A small network was shown many inputs. Here are its activations along a few directions, one row for each input.
In each table, some parts of the input vary, and every possible input appears once, in random order.
A made-up example of a description, with smaller parts first: one of 8 places around a ring, together with either a single point or one of 9 places around a ring or (one of 2 separate values, together with one of 6 places along a line).
Shared parts are said once, and a part with two or three values counts as separate values.
(in the rows, 128 means zero)

Other details of the inputs shift rows strongly along three fixed directions, in all tables alike. That doesn't count.

Table:
x1: [112 133 146 114 150 120 128 135 148 141 134 168 156 103]
x2: [114 114 126 146 110 115 142 122 137 112 136 102 108 127]
x3: [201 193  76 120 158 115 108 108  99 161 103 160 189 145]
x4: [117 128 142 106 149 134 114 147 146 138 139 163 154 105]
x5: [109 133 145 110 152 122 132 138 147 144 131 165 160 107]
x6: [120 118 129 150 112 123 140 117 142 111 134 119 118 130]
x7: [116 126 141 104 150 136 117 147 144 142 136 159 155 107]
x8: [176 156  75 149 117 134 102 106 117 129 118 121 147 152]
x9: [105 100 125 131 115 135 127 131 138 117 136 103 125 127]
x10: [111 110 129 137 112 133 120 133 144 116 137 111 122 127]
x11: [168 163  88 117 142 137  90 117 127 152 121 168 187 129]
x12: [107 124 145  87 147 129 124 133 136 145 126 171 147 124]
x13: [113 105 124 136 116 134 131 132 137 111 140 103 115 132]
x14: [105 112 132 125 103 130 128 117 131 123 122 111 109 148]
x15: [113 129 141 107 156 121 138 139 143 141 133 163 159 111]
x16: [111 109 129 134 112 133 123 130 147 115 139 111 122 128]
x17: [104  97 126 131 114 136 128 128 141 116 137 102 124 128]
x18: [178 154  68 143 121 137 101 105 116 136 111 120 159 158]
x19: [121 120 135 126 114 128 140 126 113 121 125 115  96 141]
x20: [123 114 125 155 109 123 147 117 132 108 131 102 112 140]
x21: [202 180 243 155 206 136 183 205  25 142 118 118  15  64]
x22: [106 112 130 126 104 128 126 118 130 123 122 114 110 149]
x23: [129 132 136 127 119 128 132 124 113 125 121 128  99 136]
x24: [107 132 148  93 142 129 118 133 139 142 126 174 142 117]
x25: [112 130 137 112 150 119 131 135 150 136 139 172 155 104]
x26: [199 172  86 161 125 126 128 100  98 136 102 118 143 160]
x27: [114 110 128 138 116 134 126 131 133 114 141 109 115 123]
x28: [118 128 142 102 151 136 119 146 145 141 135 160 156 107]
x29: [111 114 126 143 108 111 140 122 137 108 136  98 108 129]
x30: [111 116 130 143 107 110 135 120 137 113 131  97 114 129]
x31: [107 114 130 143 109 117 142 122 139 119 131  95 115 132]
x32: [112 105 130 131 121 135 130 136 138 118 135 106 119 128]
x33: [199 173  85 159 126 119 131 104  89 139 103 102 132 156]
x34: [116 124 144 103 152 137 117 145 141 144 136 159 157 103]
x35: [111 131 148 113 147 126 132 136 149 139 131 167 160 110]
x36: [118 125 134 128 110 128 126 123 123 124 120 124 106 140]
x37: [118 128 144 104 150 136 115 144 143 141 139 163 155 101]
x38: [110 126 141  87 146 128 126 134 135 139 130 173 143 122]
x39: [183 171  76 156 113 115 116  96 102 136 104  99 144 162]
x40: [126 130 137 126 118 128 133 128 113 125 123 128  98 134]
x41: [115 118 132 146 109 115 138 120 137 118 132 101 113 126]
x42: [110 102 128 130 117 136 131 131 144 115 136 104 121 130]
x43: [109 125 139  88 144 127 125 137 133 138 131 174 143 122]
x44: [111 109 135 127 108 127 135 122 121 121 123 109 101 148]
x45: [116 125 137 128 110 129 128 123 123 124 120 120 103 138]
x46: [114 107 117 148 106 115 146 119 134 109 135  90 109 139]
x47: [114 125 141 105 149 136 116 148 145 141 135 159 157 107]
x48: [109 130 140  91 141 127 120 137 137 139 130 179 142 117]
x49: [174 152  66 147 118 136 102 103 116 128 117 117 153 160]
x50: [109 103 118 134 116 135 128 128 134 113 140 105 123 130]
x51: [121 120 131 150 108 123 135 115 142 116 130 117 124 131]
x52: [175 168  89 113 151 138  93 120 120 160 115 170 190 129]
x53: [117 110 130 138 115 133 130 131 139 109 141 107 110 127]
x54: [109 106 120 143 106 111 146 121 134 106 135  87 109 139]
x55: [112 110 135 127 108 128 136 120 122 122 123 107 101 148]
x56: [116 126 137 105 151 136 117 142 143 136 143 163 153 103]
x57: [108 101 122 134 116 136 130 127 136 112 142 104 119 130]
x58: [198 183 235 146 190 131 178 180  20 153  95 118  17  91]
x59: [110 102 128 134 116 134 134 131 140 108 141 102 113 131]
x60: [199 169  75 168 120 121 129  97  93 133 106 107 131 160]
Description of these inputs: one of 5 places around a ring, together with either one of 3 separate values or one of 4 places along a line or one of 5 places along a line.
Question: Changing only the place on the ring of 5 turns x26 into x20. The same change can be made to x44. Which row results?
Answer: x43
Question: Changing only the place on the ring of 5 turns x47 into x8. The same change can be made to x14. Which row results?
Answer: x40
Question: List by row number the other rows that have the place on the ring of 5 in common with x11.
Answer: x1, x4, x10, x16, x24, x30, x36, x37, x41, x45, x51
Question: Change only the place on the ring of 5 in x31. List by row number the other rows that result.
Answer: x2, x33, x41, x46
Question: Start at x6 and move only the place on the line of 4, one step at a time. The first step leads to x25. Which rows follow, in order?
Answer: x2, x29

Table:
x61: [202 192 181 125 169 133 151 149  35 162  86 147  63 126]
x62: [114 121 140 126 134 126 133 135 142 126 135 136 133 116]
x63: [111 117 139 117 134 133 125 137 135 129 133 134 129 119]
x64: [150 139  93 128 122 133 111 113 128 132 123 131 149 144]
x65: [113 118 137 117 134 135 128 137 135 126 137 136 128 119]
x66: [112 117 141 117 131 133 124 136 135 130 134 135 129 117]
x67: [112 121 141 124 133 124 134 133 140 129 134 134 134 114]
x68: [149 142  97 132 119 133 107 115 126 132 121 131 147 143]
x69: [114 119 139 126 134 124 134 135 139 125 136 138 133 115]
x70: [130 103  94 172  70 130 129 100 123  96 125  45  89 172]
x71: [154 150 106 138 128 125 119 117 124 134 120 133 147 135]
x72: [113 120 140 121 137 121 136 136 139 126 135 132 136 118]
x73: [151 142  97 132 122 136 108 114 126 132 121 132 146 143]
x74: [113 120 141 118 131 134 123 138 138 128 136 136 127 118]
x75: [156 149 103 138 131 126 123 115 121 133 122 133 146 136]
x76: [105 109 167 149  94 113 166 124 100 104 119  76  36 146]
x77: [148 140  90 128 120 133 108 112 129 134 120 128 153 147]
x78: [111 120 140 124 136 123 134 135 139 128 134 133 135 116]
x79: [113 116 138 118 132 134 126 138 135 126 136 138 128 118]
x80: [112 119 137 122 136 122 137 136 138 128 135 133 135 117]
x81: [114 119 138 123 136 123 137 135 140 125 136 135 134 116]
x82: [147 138  92 129 121 132 111 113 126 133 122 128 149 145]
x83: [112 121 139 122 136 123 136 135 140 128 134 132 135 116]
x84: [114 122 141 125 132 124 132 135 143 127 136 136 132 115]
Question: Changing only one part turns x67 into x66. The same change can be made to x71. Which row results?
Answer: x68
Question: Describe the family of inputs behind these rows.
Answer: one of 2 separate values, together with either a single point or one of 11 places around a ring
Question: Change only the choice among 2 separate values in x82. List by row number the other rows that result.
Answer: x80

Table:
x85: [171 189 177  95 181 134 126 157  83 169 107 200 119  99]
x86: [165 133 106 151 101 145 121 115  83 118 109  80  79 171]
x87: [ 74  81 125 126 104 129 129 123 170 112 147 110 140 126]
x88: [ 69  81 115 126 101 130 125 120 175 107 150 112 147 132]
x89: [175 171 154  84 184 145 115 160  80 167 110 179 128 110]
x90: [150 152  99 111 149 133 108 121 139 149 125 166 185 124]
x91: [155 153 104 115 152 134 113 124 134 147 125 168 179 123]
x92: [169 142 107 176 106 125 133 114  98 120 115  68  97 148]
x93: [173 141 106 178 105 127 135 115  99 110 120  77  94 149]
x94: [153 154  98 111 148 129 105 118 141 148 128 169 182 124]
x95: [ 78  91 138 119 116 124 129 136 168 112 151 122 134 113]
x96: [173 188 177  98 189 136 130 157  77 170 106 209 114  94]
x97: [153 151 103 122 143 126 109 126 131 142 124 155 170 123]
x98: [156 158 102 113 153 132 110 122 133 145 129 173 175 121]
x99: [ 80 101 234 106 150 125 170 172 110 129 133 135  52  87]
x100: [ 79 103 236 108 148 124 167 175 112 125 131 133  55  90]
x101: [ 80  90 136 120 118 126 132 134 164 109 152 129 134 114]
x102: [154 155  97 111 145 128 103 118 144 147 127 165 183 126]
x103: [162 145 119 158  91 124 130 103  91 124 101  84  81 167]
x104: [152 150 101 118 146 127 111 124 131 142 127 165 173 121]
x105: [ 70  84 119 125 101 128 123 123 177 111 147 107 146 131]
x106: [160 142 117 162  93 126 132 100  92 121 102  89  80 171]
x107: [170 139 104 178 104 126 134 116  99 111 118  75  96 149]
x108: [ 84  88 140 130 114 130 138 136 160 111 146 114 130 121]
x109: [169 144 106 175 105 125 131 113 100 113 117  70  94 146]
x110: [159 158 104 117 151 131 111 125 133 143 128 168 172 123]
x111: [ 82  89 136 122 116 127 133 131 167 109 152 124 131 119]
x112: [152 156  99 112 150 131 106 119 137 147 130 168 178 122]
x113: [160 146 118 158  97 120 138 102  87 122 100  82  86 169]
x114: [ 81  89 140 127 116 128 133 136 165 111 146 113 130 121]
x115: [ 72  80 122 125 105 127 127 124 170 108 151 116 141 126]
x116: [153 149 102 120 145 131 110 123 134 148 121 156 178 127]
x117: [ 71  82 117 125 103 125 123 120 173 111 149 111 146 128]
x118: [152 155 101 116 149 128 110 122 131 141 128 169 174 119]
x119: [ 78  89 132 123 113 127 129 130 172 111 147 113 135 123]
x120: [ 75  93  29 101  82 130  73  77 225 122 144 155 249 167]
x121: [169 140 105 176 105 125 133 113  97 115 116  72  94 146]
x122: [ 90 113 235 103 168 121 178 177 100 132 132 148  60  83]
x123: [ 83 105 235 108 157 126 173 175 105 128 131 142  50  84]
x124: [ 82  90 133 129 114 125 132 133 161 111 147 115 135 123]
x125: [151 154  98 113 148 127 105 120 135 145 129 169 179 120]
x126: [147 147  97 120 140 127 106 119 136 145 126 152 176 128]
x127: [167 141 107 178 107 130 134 116  98 118 114  67  98 151]
x128: [ 79  86 132 129 111 126 131 132 163 109 150 115 134 124]
x129: [160 144 105 153 102 115 147 103  88 122 105  83  83 168]
x130: [150 148 101 123 143 128 108 123 131 145 125 153 173 127]
x131: [ 66  77 117 125 100 125 122 118 176 109 152 110 145 130]
x132: [170 142 106 176 105 124 132 115  99 115 116  70  94 146]
x133: [156 155 102 115 148 129 107 123 138 146 125 165 179 124]
x134: [169 185 175  90 189 122 137 151  82 170 106 192 131 103]
x135: [168 181 161  89 195 119 149 152  81 168 107 199 129 102]
x136: [ 77  92  42  70  93 146  66  86 194 130 139 175 219 171]
x137: [152 157  98 112 147 129 104 120 141 146 129 165 180 124]
x138: [146 152  96 114 144 127 105 118 137 142 129 164 179 122]
x139: [ 80 106 206  98 154 112 171 167 121 126 133 141  81 100]
x140: [164 133 106 148  99 144 118 117  84 121 107  76  82 170]
x141: [155 157 102 116 148 130 107 124 136 145 127 164 176 124]
x142: [ 74  84 121 125 107 126 127 123 169 110 149 116 143 126]
x143: [172 140 109 178 106 132 139 116 100 114 116  73  97 152]
x144: [ 73  84 121 129 105 129 127 125 172 107 148 112 144 131]
x145: [141 146  90 116 139 131 104 114 142 145 126 154 185 131]
x146: [ 85  91 143 124 119 127 135 137 164 109 151 123 128 117]
x147: [171 139 106 177 108 131 137 112 100 114 117  75  94 151]
x148: [170 142 104 177 105 127 134 113  99 109 119  76  96 149]
x149: [159 143 107 157 101 115 148 103  90 118 105  84  81 172]
x150: [169 185 173  87 194 124 139 150  79 173 106 199 133  99]
x151: [178 172 162  86 189 147 121 162  70 168 110 181 118 103]
x152: [ 76  89 137 125 112 124 129 134 166 106 149 116 132 117]
x153: [ 83  90 138 127 118 129 134 135 165 108 148 119 132 122]
x154: [ 74  85 133 124 108 128 131 130 172 111 148 111 137 124]
x155: [ 78 105 202  95 150 112 170 164 125 127 136 137  82 100]
x156: [154 148 100 117 147 132 112 120 133 147 124 164 179 125]
x157: [170 140 106 175 108 130 135 111 100 116 116  71  94 150]
x158: [ 88 114 246 113 159 131 168 183 102 126 133 146  39  81]
x159: [ 78  86 133 126 108 128 131 130 167 114 145 108 136 123]
x160: [161 145 118 160  99 122 142 100  87 120 103  85  82 169]
x161: [160 147 114 161  88 133 126 103  90 123 105  91  73 163]
x162: [ 82  93 148 124 120 124 134 143 160 112 149 122 127 110]
x163: [ 87 114 244 113 153 131 166 183 104 127 131 140  41  83]
x164: [168 141 108 178 106 126 133 116  97 119 115  69  98 149]
Question: Changing only one part turns x91 into x143. The same change can be made to x123. Which row results?
Answer: x106
Question: Changing only one part turns x95 into x93. The same change can be made to x137. Which row results?
Answer: x110
Question: Changing only one part turns x138 into x148. The same change can be made to x121. Which row results?
Answer: x107
Question: Describe the family of inputs behind these rows.
Answer: one of 5 places around a ring, together with either a single point or one of 4 places along a line or one of 11 places around a ring
Question: Start at x158 and move only the place on the line of 4, one step at a time. The first step leads to x106. Which rows follow, in order?
Answer: x160, x149
Question: Change only the place on the ring of 11 in x114. List by row number the other rows that result.
Answer: x97, x116, x120, x127, x130, x133, x141, x152, x162, x164
Question: Change only the place on the line of 4 in x163. List by row number the other rows that result.
Answer: x100, x113, x139
